A small network was trained on invented records. Each row is its activation on one of them, seen along a few directions.
After each row come some of the record's fields: Gop, Diga, Vibo, Fek, Mobem, Rivu, Nupe, Sito.
Other fields move the rows too, some of them a lot.
Strong random noise was added to every row along 7 fixed directions; ignore it. To show where, here is one row again and again, with new noise each time:
478  -13  -54  191  -107  -357  175  -221  -93  280  132  55  406  -56  228  229  456  -484  -23  -9  -56  322  -128  239  284  232  105
75  -119  -256  -216  -2  -81  -95  -84  -268  381  -45  -259  -91  231  157  189  280  -376  8  84  -134  108  188  133  186  119  -16
136  -357  -16  236  389  259  321  191  -120  215  38  212  -199  -5  -25  -405  82  61  -136  203  186  -115  324  -203  -125  -417  54
378  -40  542  -1  73  148  456  95  -232  -92  -210  615  205  -76  -210  105  -427  356  13  -208  220  -172  -16  116  3  114  -349
369  -123  260  449  188  15  510  181  -60  -59  -43  459  317  -148  108  -416  -100  -30  -178  107  311  -175  -94  178  272  -119  -91
133  -113  79  159  62  -41  506  -102  -93  -104  -158  409  207  -559  -208  -202  -301  36  -219  -103  449  -36  -147  416  267  121  -154
178  -305  -94  5  105  -68  -345  -3  -458  330  146  113  -115  788  322  363  518  -289  505  -43  -297  -25  79  -207  262  130  -29
29  -175  -171  -271  99  114  -138  120  -287  338  -84  -149  -186  521  219  -79  135  -296  79  227  -73  -95  161  80  281  -39  -214
-1  54  82  183  -16  -169  233  128  -349  -128  -382  -79  200  -148  169  40  -273  -127  -242  -99  85  -363  99  445  421  325  -34

-72  293  77  -242  -221  -118  -119  -100  22  -116  -168  -243  59  -123  -89  454  -233  20  -81  -304  -151  8  -33  154  -15  381  -6
Gop=h1 Diga=p2 Vibo=c1 Fek=b2 Mobem=n1 Rivu=u1 Nupe=j2 Sito=v2
44  -172  150  153  279  226  -87  292  -144  40  87  140  -138  476  177  -79  119  160  143  105  -122  -214  235  -422  -151  -283  37
Gop=h1 Diga=p2 Vibo=c1 Fek=b2 Mobem=n2 Rivu=u1 Nupe=j1 Sito=v2
162  168  246  39  18  -24  46  117  -57  -19  -85  -42  145  -48  53  353  -8  227  -88  -126  -191  -60  297  -156  -341  82  84
Gop=h2 Diga=p2 Vibo=c2 Fek=b2 Mobem=n2 Rivu=u1 Nupe=j2 Sito=v2
-251  -62  215  61  56  133  -168  149  -131  -365  -169  338  -83  278  -35  60  -404  175  263  -327  112  -432  -268  -26  315  214  -227
Gop=h1 Diga=p2 Vibo=c2 Fek=b2 Mobem=n1 Rivu=u2 Nupe=j2 Sito=v2
-395  -310  -558  94  54  -266  -435  -348  -229  -44  207  212  -154  -96  18  261  398  -120  454  -222  71  88  -151  57  298  317  101
Gop=h2 Diga=p2 Vibo=c2 Fek=b1 Mobem=n2 Rivu=u1 Nupe=j1 Sito=v2
-184  -77  -204  257  -16  -196  -180  -28  -120  43  61  -196  -10  41  230  66  365  -165  77  70  -160  -4  143  -91  11  3  270
Gop=h1 Diga=p1 Vibo=c2 Fek=b1 Mobem=n2 Rivu=u2 Nupe=j1 Sito=v1
-3  -273  112  66  171  128  -460  117  -148  -211  225  741  -26  791  192  -78  78  112  774  -94  83  -250  -513  -200  479  68  -426
Gop=h2 Diga=p1 Vibo=c2 Fek=b1 Mobem=n1 Rivu=u1 Nupe=j1 Sito=v2
-152  -193  -292  -411  101  218  -291  -82  51  213  188  108  -330  228  -104  -106  151  34  260  179  56  160  14  -137  -83  -179  -231
Gop=h1 Diga=p2 Vibo=c2 Fek=b1 Mobem=n1 Rivu=u2 Nupe=j2 Sito=v2
452  371  216  127  -227  -296  20  40  152  122  94  -247  466  68  336  344  333  -209  -131  57  -370  224  69  -10  -157  131  211
Gop=h1 Diga=p2 Vibo=c2 Fek=b1 Mobem=n1 Rivu=u1 Nupe=j1 Sito=v2
254  133  300  -74  -135  8  22  -25  161  -64  125  306  222  187  -15  58  -48  56  182  -39  -24  102  -321  -30  23  44  -206
Gop=h1 Diga=p2 Vibo=c1 Fek=b2 Mobem=n2 Rivu=u2 Nupe=j2 Sito=v2
-62  234  25  -339  -173  112  186  40  205  44  -161  -295  -26  -224  -121  -247  -314  -2  -350  218  77  95  52  231  -113  -131  -104
Gop=h1 Diga=p1 Vibo=c1 Fek=b1 Mobem=n1 Rivu=u2 Nupe=j1 Sito=v1
-127  -180  62  433  368  229  27  360  4  -80  87  34  -234  105  123  -344  79  289  -49  160  -50  -312  379  -472  -323  -443  260
Gop=h1 Diga=p2 Vibo=c1 Fek=b1 Mobem=n1 Rivu=u1 Nupe=j1 Sito=v2
-605  -102  -526  -477  -80  84  -306  -125  -183  184  -218  -661  -556  101  -143  106  -114  -355  -77  -47  -67  7  137  133  197  131  64
Gop=h1 Diga=p1 Vibo=c1 Fek=b2 Mobem=n2 Rivu=u1 Nupe=j1 Sito=v2
-219  3  -541  -423  -155  -65  -184  -236  227  224  104  -294  -10  -17  63  -383  163  -527  -79  384  161  332  -305  394  392  -36  -242
Gop=h1 Diga=p2 Vibo=c1 Fek=b2 Mobem=n2 Rivu=u1 Nupe=j1 Sito=v2
367  -86  119  -266  -55  39  34  -104  -198  369  115  244  55  390  18  254  257  -114  293  78  -138  253  30  -63  -11  65  -284
Gop=h2 Diga=p1 Vibo=c1 Fek=b1 Mobem=n2 Rivu=u1 Nupe=j1 Sito=v2
-147  206  -19  -353  -336  -198  -144  -265  -203  46  -186  -452  -95  -105  -204  673  -99  0  21  -292  -301  191  133  120  -184  370  161
Gop=h1 Diga=p2 Vibo=c1 Fek=b2 Mobem=n1 Rivu=u2 Nupe=j1 Sito=v1
-392  -61  -501  357  194  10  -30  262  155  78  17  -720  -251  -135  332  -711  237  -346  -462  518  -14  -131  359  -39  25  -481  492
Gop=h1 Diga=p2 Vibo=c1 Fek=b1 Mobem=n1 Rivu=u1 Nupe=j1 Sito=v2
566  282  428  -220  30  274  295  329  306  267  -29  -74  221  233  103  -229  -75  93  -333  379  -114  64  210  -152  -386  -359  -242
Gop=h1 Diga=p1 Vibo=c2 Fek=b1 Mobem=n1 Rivu=u2 Nupe=j1 Sito=v1
-176  -23  -183  260  9  -173  177  -96  39  -86  -48  -88  102  -464  37  -234  -1  -116  -247  79  172  -40  4  245  147  48  118
Gop=h1 Diga=p1 Vibo=c1 Fek=b1 Mobem=n2 Rivu=u2 Nupe=j1 Sito=v1
-71  149  -2  -647  -260  106  165  -154  -81  67  -389  -249  -169  -131  -403  170  -573  -66  -184  -146  107  8  -111  462  201  328  -339
Gop=h1 Diga=p1 Vibo=c2 Fek=b2 Mobem=n2 Rivu=u2 Nupe=j1 Sito=v1
-299  -96  -570  -132  59  -82  -395  -137  62  202  95  -535  -278  11  109  129  380  -307  -61  10  -159  107  163  -83  7  43  239
Gop=h1 Diga=p1 Vibo=c2 Fek=b2 Mobem=n2 Rivu=u1 Nupe=j2 Sito=v2
-297  -221  -69  528  143  -22  -107  247  -243  -143  55  -105  -181  306  267  -331  182  -1  151  195  -121  -321  157  -243  76  -293  346
Gop=h1 Diga=p2 Vibo=c1 Fek=b2 Mobem=n2 Rivu=u2 Nupe=j1 Sito=v1
-165  -119  -180  229  131  -47  -47  89  -158  -18  -47  -108  -106  -35  123  -107  103  -23  -38  50  -2  -178  204  -27  49  -55  186
Gop=h2 Diga=p1 Vibo=c2 Fek=b1 Mobem=n1 Rivu=u2 Nupe=j1 Sito=v1
-130  -95  -497  -98  0  -74  -158  6  -38  219  5  -417  -132  166  274  -301  247  -518  -128  315  5  15  12  272  451  -50  58
Gop=h1 Diga=p1 Vibo=c1 Fek=b2 Mobem=n1 Rivu=u1 Nupe=j1 Sito=v2
211  97  46  191  -268  -351  131  -414  151  -126  198  205  360  -470  -147  290  170  -87  66  -273  70  435  -405  165  38  244  184
Gop=h1 Diga=p1 Vibo=c1 Fek=b2 Mobem=n1 Rivu=u2 Nupe=j2 Sito=v2
-243  -155  101  268  65  -92  -142  -47  -391  -298  -69  80  -196  16  -193  539  -112  316  255  -526  -179  -289  145  -269  -140  266  320
Gop=h1 Diga=p2 Vibo=c2 Fek=b2 Mobem=n2 Rivu=u1 Nupe=j1 Sito=v2
224  -60  146  422  4  -137  273  -101  132  -140  214  518  344  -280  11  -229  147  88  85  49  222  141  -291  21  53  -83  14
Gop=h1 Diga=p1 Vibo=c1 Fek=b1 Mobem=n2 Rivu=u2 Nupe=j1 Sito=v1
75  -169  -238  193  104  -91  -138  -122  115  40  281  220  74  -1  114  -171  370  -157  181  83  115  166  -215  -64  135  -82  33
Gop=h2 Diga=p1 Vibo=c2 Fek=b1 Mobem=n1 Rivu=u2 Nupe=j2 Sito=v2
-12  169  452  404  -32  -35  503  106  64  -458  -228  193  242  -644  -224  -106  -537  441  -338  -222  197  -247  1  129  -176  23  129
Gop=h1 Diga=p1 Vibo=c1 Fek=b2 Mobem=n1 Rivu=u2 Nupe=j1 Sito=v1
-17  91  23  -317  154  395  171  262  326  54  -137  -140  -142  -104  -123  -543  -362  149  -412  313  222  -100  126  25  -177  -370  -274
Gop=h1 Diga=p1 Vibo=c2 Fek=b1 Mobem=n1 Rivu=u1 Nupe=j1 Sito=v2
75  106  387  80  -35  122  243  186  6  -196  -153  109  53  -11  -122  -68  -369  280  -105  -63  28  -207  14  -44  -145  -85  -25
Gop=h1 Diga=p1 Vibo=c2 Fek=b2 Mobem=n2 Rivu=u2 Nupe=j1 Sito=v1
-134  10  94  -221  -64  42  -308  5  -169  -98  -51  73  -101  349  14  319  -76  203  326  -164  -151  -128  -32  -108  0  178  -179
Gop=h1 Diga=p1 Vibo=c1 Fek=b2 Mobem=n2 Rivu=u2 Nupe=j2 Sito=v2
-233  -59  -99  -395  -66  131  -69  0  -263  -28  -234  -86  -249  192  -174  -27  -368  0  52  -10  68  -184  -4  241  256  115  -264
Gop=h1 Diga=p1 Vibo=c1 Fek=b2 Mobem=n1 Rivu=u2 Nupe=j1 Sito=v1

Which values does each new row have?
-352  -16  -295  -503  -77  39  -260  -182  -126  96  -145  -267  -342  -25  -220  259  -163  35  74  -132  -39  42  93  125  -18  207  -123
Gop=h2 Diga=p1 Vibo=c1 Fek=b2 Mobem=n1 Rivu=u2 Nupe=j1 Sito=v1
115  -74  15  -187  27  218  -187  61  230  148  295  183  -88  447  81  -311  215  -47  260  299  -1  212  -194  -252  -48  -359  -209
Gop=h1 Diga=p1 Vibo=c1 Fek=b1 Mobem=n1 Rivu=u1 Nupe=j2 Sito=v2
-232  74  52  -153  -102  15  -226  138  -223  -133  -241  -202  -120  305  98  96  -233  36  100  -45  -131  -297  30  98  180  157  -96
Gop=h1 Diga=p1 Vibo=c2 Fek=b1 Mobem=n1 Rivu=u2 Nupe=j1 Sito=v1
-125  -62  -461  -21  -117  -327  -249  -460  62  44  176  -53  31  -371  -92  384  354  -237  130  -276  19  358  -218  143  140  365  179
Gop=h1 Diga=p1 Vibo=c2 Fek=b1 Mobem=n1 Rivu=u1 Nupe=j1 Sito=v2
-448  158  -173  -285  -41  82  -54  118  -144  17  -377  -679  -369  -147  -129  136  -359  87  -340  -26  -177  -245  488  85  -214  74  154
Gop=h1 Diga=p2 Vibo=c1 Fek=b2 Mobem=n1 Rivu=u2 Nupe=j1 Sito=v1
-177  -129  -174  511  162  -230  -247  -23  -205  -74  118  -105  -83  -88  214  387  431  70  135  -240  -248  -98  371  -347  -214  109  521
Gop=h2 Diga=p1 Vibo=c1 Fek=b1 Mobem=n1 Rivu=u1 Nupe=j2 Sito=v2
151  -148  -7  -99  132  74  -136  -141  -15  145  220  321  -116  82  -179  330  224  216  323  -169  -64  207  65  -330  -318  8  -34
Gop=h2 Diga=p2 Vibo=c2 Fek=b1 Mobem=n1 Rivu=u1 Nupe=j1 Sito=v2
-174  -23  -88  610  -54  -368  64  -38  -303  -89  -23  -322  53  -281  191  228  331  -35  -79  -64  -254  -61  378  -96  -170  48  666
Gop=h1 Diga=p2 Vibo=c1 Fek=b1 Mobem=n2 Rivu=u2 Nupe=j1 Sito=v1
236  311  511  -151  -203  104  299  119  184  -233  -147  252  291  -3  -126  -116  -531  178  -94  -15  126  -69  -319  208  76  54  -330
Gop=h1 Diga=p2 Vibo=c1 Fek=b2 Mobem=n2 Rivu=u2 Nupe=j2 Sito=v2
-88  72  -256  17  -114  -173  -102  -42  67  109  34  -374  60  35  227  -129  224  -327  -109  220  -95  96  -35  149  175  -8  123
Gop=h1 Diga=p1 Vibo=c1 Fek=b2 Mobem=n2 Rivu=u2 Nupe=j1 Sito=v1
-202  244  -367  -448  -258  -129  -85  -178  223  27  -136  -377  126  -282  37  -267  -161  -383  -268  234  209  220  -298  609  409  168  -260
Gop=h2 Diga=p1 Vibo=c1 Fek=b1 Mobem=n1 Rivu=u1 Nupe=j1 Sito=v2
-277  -236  -159  56  97  33  -256  -64  -133  4  127  -8  -316  174  -47  120  179  108  269  -106  -126  -54  92  -292  -117  -61  160
Gop=h1 Diga=p1 Vibo=c1 Fek=b2 Mobem=n2 Rivu=u2 Nupe=j1 Sito=v1
336  142  279  307  -191  -280  12  -13  4  -180  85  291  484  202  266  87  110  -169  210  -71  -48  -1  -446  162  391  242  -53
Gop=h1 Diga=p1 Vibo=c2 Fek=b1 Mobem=n1 Rivu=u2 Nupe=j1 Sito=v1
-489  247  285  197  -129  -171  -125  283  -421  -641  -549  -160  105  -52  170  297  -630  351  -31  -376  -98  -737  100  290  273  500  7
Gop=h2 Diga=p1 Vibo=c1 Fek=b2 Mobem=n2 Rivu=u1 Nupe=j1 Sito=v2
-481  -113  -285  -129  -8  -93  -633  -25  -319  -66  -95  -311  -346  479  157  434  86  -127  363  -288  -279  -282  32  -83  278  359  67
Gop=h2 Diga=p1 Vibo=c2 Fek=b2 Mobem=n2 Rivu=u1 Nupe=j1 Sito=v2
-158  214  148  144  -122  -195  63  120  -264  -249  -354  -223  181  -189  118  208  -264  98  -186  -117  -93  -329  196  268  92  303  68
Gop=h1 Diga=p2 Vibo=c2 Fek=b1 Mobem=n1 Rivu=u2 Nupe=j1 Sito=v1
